These are the activations of a small neural network, seen along a few directions. Each row is one input.
In each table, some parts of the input vary, and every possible input appears once, in random order.
A made-up example of a description, with smaller parts first: ring(5) and (point or line(9) or (values(2) and line(6))).
Shared parts are said once, and a part with two or three values counts as separate values.
In the rows, 128 means zero.

Other details of the inputs shift rows strongly along two fixed directions, in all tables alike. That doesn't count.

Rows:
x1: [129 100 123 119  87 150 137 127 116 139 131 167 184 133 155  96 162 126]
x2: [120 106 129 119  91 163 148 135 138 138 130 167 184 136 169  99 169 148]
x3: [133 172 119 131 164  94 130 113 129 100 106  90  65 111 105 153 101 135]
x4: [122 113 121 166 171 143 135 117 133 163 125 141  84 129 125 156 122 178]
x5: [122 169 114 123 159 100 126 127 121 102 140  95  67 134 100 156  88 139]
x6: [155 169 134 112 127  66 107 128 144  77 129  74 123 112 101 128 106  54]
x7: [140 109 140 121  72 146 125 133 125 118 137 149 207 129 133  84 144  88]
x8: [130 124 158 108 100 130 129 139 139 132  97 163 147 130 128 102 145 100]
x9: [138 169 131 116 128  87 108 146 150  78 151  88 127 105 109 133 102  74]
x10: [124 102 134 132  93 172 138 137 126 141 128 178 190 124 150 102 149 147]
x11: [121 118 119 161 165 151 123 117 109 165 120 145 100 121 129 156 127 199]
x12: [120 109 122 157 172 154 129 116 121 171 123 147  94 123 120 162 129 191]
x13: [127  96 121 152 168 154 122 116 111 183 115 155  97 135 123 153 137 178]
x14: [150 149 138 141 116  93 105 115 120  90 155  70 147 115  85 116 106  69]
x15: [ 90  98 137 113 105 166 150 146 146 157 108 162 189 138 170  97 166 153]
x16: [124  99 172 143  82 148 143 143 173 123 150 156 187 135 121 108 148  75]
x17: [140 114 171 102  56 154 151 159 143 130 141 144 177 108 139 105 134  83]
x18: [123 149 113 122 120  97 137 115 137  73 143  65 149 120 131 113 119 104]
x19: [138 162  79 144 158  99 136  93 105  94 147  69  90 111 122 151 105 150]
x20: [131 106 118 162 169 133 132 111 129 156 125 129  77 149 125 163 128 145]
x21: [110 120 150 107 102 149 122 171 145 134 139 179 156 134 137 115 139 123]
x22: [114 124 116 118 160 138 124 134 106 163 112 163  69 157 132 151 123 179]
x23: [138 169 140 107 110  80 118 118 132  72 131  72 108 132  81 118  99  61]
x24: [148 150 109 118 111  96 129 111 125  81 150  70 148 134 127 110 129  83]
x25: [123 132 109 119 165 124 108 142 113 148 127 142  74 145 132 155 118 157]
x26: [153 157 125 135 123  91 109 108 110  78 157  63 149 111  91 115  99  68]
x27: [129 100 122 158 166 142 126 115 124 176 119 150  88 141 129 148 132 165]
x28: [143 101 154 104  83 155 142 148 121 158 126 152 144 124 148 118 139 107]
x29: [121 161  86 127 174  81 128 101 114 102 122  33  89 134 122 143 104 123]
x30: [104 128 129 124 147 150 139 128 124 157  94 168  76 140 133 149 129 193]
x31: [115  97 127 111 101 142 138 132 128 131 116 145 179 143 164  93 159 127]
x32: [131 120 162  97  78 125 106 166 154 120 136 163 190 125 136  95 147  61]
x33: [121 127 122 131 166 138 128 138 134 163  91 170  89 120 153 159 135 189]
x34: [127 133 110 151 164 142 125 108 103 141 130 126 107 116 129 150 115 182]
Description of these inputs: values(2) and (point or ring(6) or line(10)).
- The inputs of x17 and x28 match in every part but the values(2) part. If x5 is changed in the same way as x17 into x28, which row does it become? => x22
- Which other rows does x8 become when the ring(6) part takes its other values? List them by row number. => x6, x22, x23, x25, x32

Rows:
x35: [129  74 138 137 126 163 119 130 119 178 111 190 167 140 152 111 168 150]
x36: [108  81 136 135 119 166 137 128 140 169 107 190 168 160 153 103 177 153]
x37: [131 126  89 131 162 134 116 111  83 153 109 145  87 146 151 144 127 187]
x38: [146 163 121 166 153  94 142  94 137  74 162  34  95  98  78 155  80  97]
x39: [135 124  89 109 151 133 135 119  89 156  96 135  80 143 177 149 137 179]
x40: [140 122 143 130  86 157 141 132 113 136 146 153 163 104 124 118 126 129]
x41: [109 139  99 115 155 138 151 125 125 138 102 131  87 129 174 154 139 204]
x42: [150 156 175  91  89  98  97 165 140  99 132 136 122 125  87 117 102  32]
x43: [127 104 109 169 180 146 129 111 121 173 132 130  89 143 128 159 133 177]
x44: [119 137 145 130 101 134 123 141 150 102 142 135 187 106 127 104 134 121]
x45: [107 150 106 133 160 101 139 114 142 101 124  69 105 127 125 138 109 133]
x46: [130  90 135 126 110 172 114 142 108 175 112 203 175 130 162 105 159 158]
x47: [123 102 129 111 111 127 126 126 122 141 116 128 154 147 143  97 147 107]
x48: [126 118 189 114 101 125 117 166 176 141 115 169 133 143  96 118 138  62]
x49: [ 99 104 184 122 118 156 133 176 177 173  98 224 121 139 130 134 139 136]
x50: [158 111 152 127  78 153 129 127 111 131 146 141 174 114 119 105 128  91]
x51: [144 136 128 122 103  88 115 112 126  80 147  84 162 140 104  94 125  52]
x52: [149  88 154 144 100 154 137 118 114 152 138 145 157 128 120 116 141 107]
x53: [137 153  96 113 150  98 118 114  91 112 122  75  95 133 132 134 106 127]
x54: [127 144 180  84  85 130 114 181 149 129 124 190 136 118 107 115 123  84]
x55: [135 100 120 173 163 155 145  98 117 178 121 131  87 133 123 157 131 178]
x56: [116 167 105 135 150 106 128 114 125  87 138  92 107 121 123 135 111 152]
x57: [127 169  90 107 151  97 127 118 101  99 127  75  97 119 126 141 104 143]
x58: [106  81 147 152 119 184 143 148 152 167 134 194 173 133 148 120 154 162]
x59: [112 124 134 112  95 125 155 137 166 105 121 120 166 130 154 105 146 100]
x60: [159 139 136 123  90 113 107 131 116  91 172  95 171 118 103 108 107  56]
x61: [124 132  97 136 163 143 118 122  99 156 117 157 106 112 146 152 129 202]
x62: [105 134 143 100  90 136 139 146 147 102 126 127 184 124 142 100 141 121]
x63: [139 156  90 139 165 118 117 113  97 121 155  99  82 109 113 167  96 163]
x64: [131 128 159 138  80 151 144 133 143 111 153 131 173 101 115 111 123 118]
x65: [140 139 138 124 168  95  99 134 126 144 108 125  31 142  91 175 101 112]
x66: [131 102 126 105 102 125 138 126 125 137 114 132 143 146 162 105 157 104]
x67: [122 111 128 115 111 127 148 122 149 134 112 121 147 147 154 112 159 107]
x68: [148 121 101 155 173 114 112 102 102 138 148  91  80 134 110 159 110 138]
x69: [146 194  84 120 146  68 114 105 106  55 152  45  97 114  95 136  85 108]
x70: [129 162 112 149 155 113 122 119 126  97 164  78  99 107 106 155  95 146]
x71: [117 149 136 134 105 100 135 126 159  66 148  91 176 126 109  97 123  69]
x72: [109 118 109 165 182 143 131 117 136 152 114 144 107 122 141 154 131 193]
x73: [122 110 107 166 185 137 125 107 123 169 110 135 100 137 135 152 143 180]
x74: [105 108 104 138 171 135 137 109 122 169  96 124  95 154 150 145 145 178]
x75: [142 163 120  81  78  97 138 137 132  70 141  87 163 113 135  99 125  71]
x76: [117 147 192  96  95 127 121 178 174 116 125 175 136 120 105 121 120  93]
- What is each input in this table made of? => ring(6) and (point or line(6))
- The inputs of x76 and x65 match in every part but the ring(6) part. If x62 is changed in the same way as x76 into x65, which row does it become? => x47
- Start at x52 and move only the line(6) part, one step at a time. The first step leads to x68. Which rows follow, in order? => x35, x51, x47, x66
- Which other rows does x58 become when the ring(6) part takes its other values? List them by row number. => x43, x60, x63, x68, x70

Rows:
x77: [116 131 180 112  74 142 132 161 162 110 135 177 165 122 102 106 132  91]
x78: [126 121 134  94  79 123 134 136 141 116 108 142 185 141 152  80 164  83]
x79: [128 113 140 104  67 141 148 138 136 105 131 131 195 116 159  93 148  97]
x80: [127  90 151 137  80 153 123 140 141 127 144 171 231 119 133  82 156  91]
x81: [130 107  90 122 155 157 143 111  93 181  96 155  83 133 185 149 154 220]
x82: [149 187 120 110 152  58  89 134 132  78 136  73  82 121  95 142  94  75]
x83: [116 110 173  82  68 139 104 185 149 136 128 197 193 146 138  80 150  72]
x84: [146 167 144 140 144  86 129 124 150  97 150  50  79 104  77 159  81  72]
x85: [128  90 130 138 164 165 134 137 107 213 106 185  50 149 142 176 131 185]
x86: [170 166 124 139 159  76 117 110 127 106 143  56  46 114  81 173  84  80]
x87: [146 152 106 168 175  77 120  84 127  86 141  34  82 126  91 152  90  99]
x88: [125 190 127 114 158  66  99 140 147  75 139  61  92 113  92 146  85  89]
x89: [159 150 115 154 151  75 112  88 125  88 144  40 103 130  87 136 106  74]
x90: [105 126 137 105  82 129 151 141 163 101 125 141 192 142 149  82 158  99]
x91: [127 126 140 130  72 155 144 137 136 101 161 144 211 116 135  92 140 115]
x92: [125 111  91 152 164 172 137 110  88 171 112 164 103 122 167 156 130 229]
x93: [136 175  96 125 130  82 146 104 131  58 160  30 107 110 119 139 100 110]
x94: [129  97 132 150 169 163 139 134 127 197 101 182  56 130 144 178 127 187]
x95: [154 171  94 130 132  90 116 100  86  75 167  41 116 116 101 137  85  97]
x96: [134  97 138 127  89 140 113 134 119 127 155 144 208 134 120  88 146  83]
x97: [136 158 105 173 173  81 128  86 140  81 156  33  82 131  86 153  95 110]
x98: [107 120 117 123 183 146 111 152 123 174  89 195  70 139 159 163 133 203]
x99: [121 108 150 139  98 143 125 136 142 123 150 138 219 114 120  88 147 100]
x100: [129 112 182 127  78 149 146 158 174 128 150 162 165 125 112 116 136  74]
x101: [115 109 155 100  54 154 154 149 150 123 132 141 218 114 162  75 159 107]
x102: [133 178  82 123 167  64 131  97 125  70 119  35  79 126 120 142  96 107]
x103: [118  77 108 157 176 162 128 105 100 201 104 161  84 165 149 154 146 201]
x104: [104 126 142  99  85 127 147 144 157 112 112 128 196 133 148  80 155  95]
x105: [119  99  87 116 156 163 144 115  84 183 104 151  81 145 183 151 145 221]
x106: [105 123 172  98  80 143 118 182 174 113 134 192 194 135 133  97 152  92]
x107: [116 115 133  88  78 126 135 141 132 116 117 136 184 153 149  79 155  79]
x108: [146 185 126 132 160  74 112 116 125  80 131  72  51 107  74 162  69 101]
x109: [144 106 146 132  93 134 115 125 125 126 149 152 211 124 125  87 156  86]
x110: [120 114 129 123 161 154 120 138  99 191  96 193  51 146 129 158 122 200]
x111: [106  88 118 168 186 165 139 107 122 194  99 151  94 145 147 156 147 215]
x112: [156 184 127 122 154  72 105 114 113  87 129  75  52 113  71 162  83  95]
x113: [105 122 139 132 171 162 131 139 121 189  89 190  62 127 131 164 125 218]
x114: [113 112  96 149 168 181 141 116  93 181 111 159 109 120 164 155 135 245]
x115: [118  94 154 141  75 160 132 145 156 123 159 175 238 125 129  75 164 101]
x116: [136 112  89 143 160 169 129 106  78 180 111 166 101 128 164 155 142 225]
- What is each input in this table made of? => line(5) and ring(8)
- The inputs of x88 and x98 match in every part but the line(5) part. If x99 is changed in the same way as x88 into x98, which row does it become? => x80
- Which other rows does x116 become when the line(5) part takes its other values? List them by row number. => x91, x92, x95, x114
- Start at x110 and move only the line(5) part, one step at a time. The first step leads to x112. Which rows follow, in order? => x108, x113, x77

Rows:
x117: [142 121 160 114  63 109 124 137 147  86 154  99 208 132 107  76 132  18]
x118: [126 166  86 127 180  83 135 101 126 101 113  55  59 129 133 160 108 145]
x119: [118 123 124 113 160 158 133 144 112 187  84 193  53 130 155 168 129 212]
x120: [155 159 152 140 125  99 119 124 135  97 153  83 100 104  73 146  87  75]
x121: [108 122  87 129 168 161 135 123  98 167 102 166 103 125 179 151 142 239]
x122: [103  98 191  86  63 163 121 191 169 153 101 241 204 140 147  79 171  97]
x123: [122  82 205 105  39 187 140 183 160 162 128 233 210 127 137  86 160  89]
x124: [139 161  81 133 190  79 117  94  99 111 126  47  44 137 113 166  96 139]
x125: [134 149 121 140 134  89 137 111 150  83 148  53 121 125 109 132 109  80]
x126: [141 158  86 168 183 106 122  89 104 105 154  58  89 103 106 164  93 162]
x127: [138 147 126 152 121 107 132 103 133  82 156  70 154 111  96 118 111  95]
x128: [115 101 125 140 117 172 138 136 123 153 135 172 172 122 158 119 147 173]
x129: [155 124 154 113  56 112 119 136 133  84 165 107 209 125 108  78 130  21]
x130: [140 143 129 150 130  92 134 105 150  86 150  54 136 120  98 126 114  72]
x131: [101 112 100 126 155 166 146 122 109 171  89 178 108 137 178 139 153 230]
x132: [102 116 127 129 181 152 118 148 130 189  93 199  59 147 142 167 136 208]
x133: [138  87 102 157 170 166 123 105  86 200 110 172  89 142 150 156 145 205]
x134: [144 162 153 144 138  81 101 130 154  83 152  83 113 116  62 136  92  56]
x135: [134 159 115 142 128  97 134 106 132  72 156  58 134 115 102 126 101  98]
x136: [129 168 111 126 125  92 134 111 131  69 150  58 131 117 108 122 106 102]
x137: [124  84 108 158 177 163 128 106  99 201  99 165  89 148 148 154 147 203]
x138: [115  85 203  87  33 189 141 190 160 165 120 244 213 131 148  80 170  98]
x139: [140 152 118 104 118  84 118 120 121  87 125  74 132 132 119 111 117  73]
x140: [109 119  94 136 161 162 135 124 105 163 120 157 111 126 166 149 139 224]
x141: [153 139 148  97  56 100 117 138 131  74 162  95 201 126 109  77 130  21]
x142: [153 170  71 123 182  77 110  93  83 104 124  56  45 128 123 164  94 142]
x143: [107 106 131 146 184 158 118 143 131 192  99 199  61 144 136 171 131 203]
x144: [100  71 177 101  46 181 155 168 172 157 115 212 239 146 173  65 194 104]
- What is each input in this table made of? => line(4) and (values(2) or line(5))
- Which other rows does x124 become when the line(4) part takes its other values? List them by row number. => x117, x137, x139
- Start at x121 and move only the line(4) part, one step at a time. The first step leads to x140. Which rows follow, in order? => x128, x126

Rows:
x145: [110 111 130 138 154 153 131 133 132 159 111 167 114 126 141 143 139 180]
x146: [130 105 105 129 143 148 128 117  97 161 115 156 125 140 160 129 146 179]
x147: [133 127 100 134 146 122 132 108 108 146 119 116 107 134 134 141 132 156]
x148: [113 111 117 132 140 152 148 129 123 158 107 154 118 132 156 138 139 186]
x149: [131 136 165 116  81 132 125 149 146 108 148 139 170 112 109 107 118  85]
x150: [148 174  99 152 181  64 109  91 116  83 142  31  57 118  79 167  79 102]
x151: [134 127 162  87  84 111 116 157 145 118 119 147 150 141 120 102 134  59]
x152: [125 135 137 110  85 125 138 133 143  99 142 120 185 120 129  97 136  90]
x153: [112 118 106 130 142 155 134 126 111 155 111 153 126 130 162 134 143 188]
x154: [123 143 162  85  82 112 122 166 155 107 118 148 153 132 122 102 134  72]
x155: [123 103 105 132 143 150 129 122 101 168 111 150 125 142 160 135 145 176]
x156: [142 123 158 122  85 120 121 145 141 108 154 128 171 121 103 106 124  59]
x157: [132 118 152 130  94 125 126 138 147 115 140 128 175 131 115  91 139  72]
x158: [152 173  93 150 185  66 117  89 121  81 147  22  57 121  95 166  82 102]
x159: [133 121 114 135 150 130 137 110 113 134 122 111 103 130 137 137 125 140]
x160: [124 130 151 125  86 125 134 140 160 102 137 128 182 123 126 100 137  85]
x161: [119 130 157 120 100 128 132 142 158 103 146 129 180 124 120  96 130  83]
x162: [134 108 136 137 140 157 124 131 112 175 117 171 102 130 134 146 131 167]
x163: [127 105 128 142 150 158 125 128 119 169 114 169 107 139 134 144 138 166]
x164: [119 118 105 126 145 154 133 123 108 148 116 159 125 130 164 130 144 191]
x165: [111 113 123 132 145 152 142 129 128 158 116 154 118 135 152 142 145 185]
x166: [127 132 155 123  89 131 126 150 154 101 143 134 174 119 108 103 129  84]
x167: [148 172  90 145 176  67 117  89 112  81 149  16  56 122  91 163  88 109]
x168: [122 138 123 140 147 135 127 128 124 135 129 144  94 121 122 153 115 156]
- The inputs of x147 and x152 match in every part but one. If x156 is changed in the same way as x147 into x152, which row does it become? => x168
- What is each input in this table made of? => values(2) and (point or line(11))
- Which other rows does x162 become when the values(2) part takes its other values? List them by row number. => x149
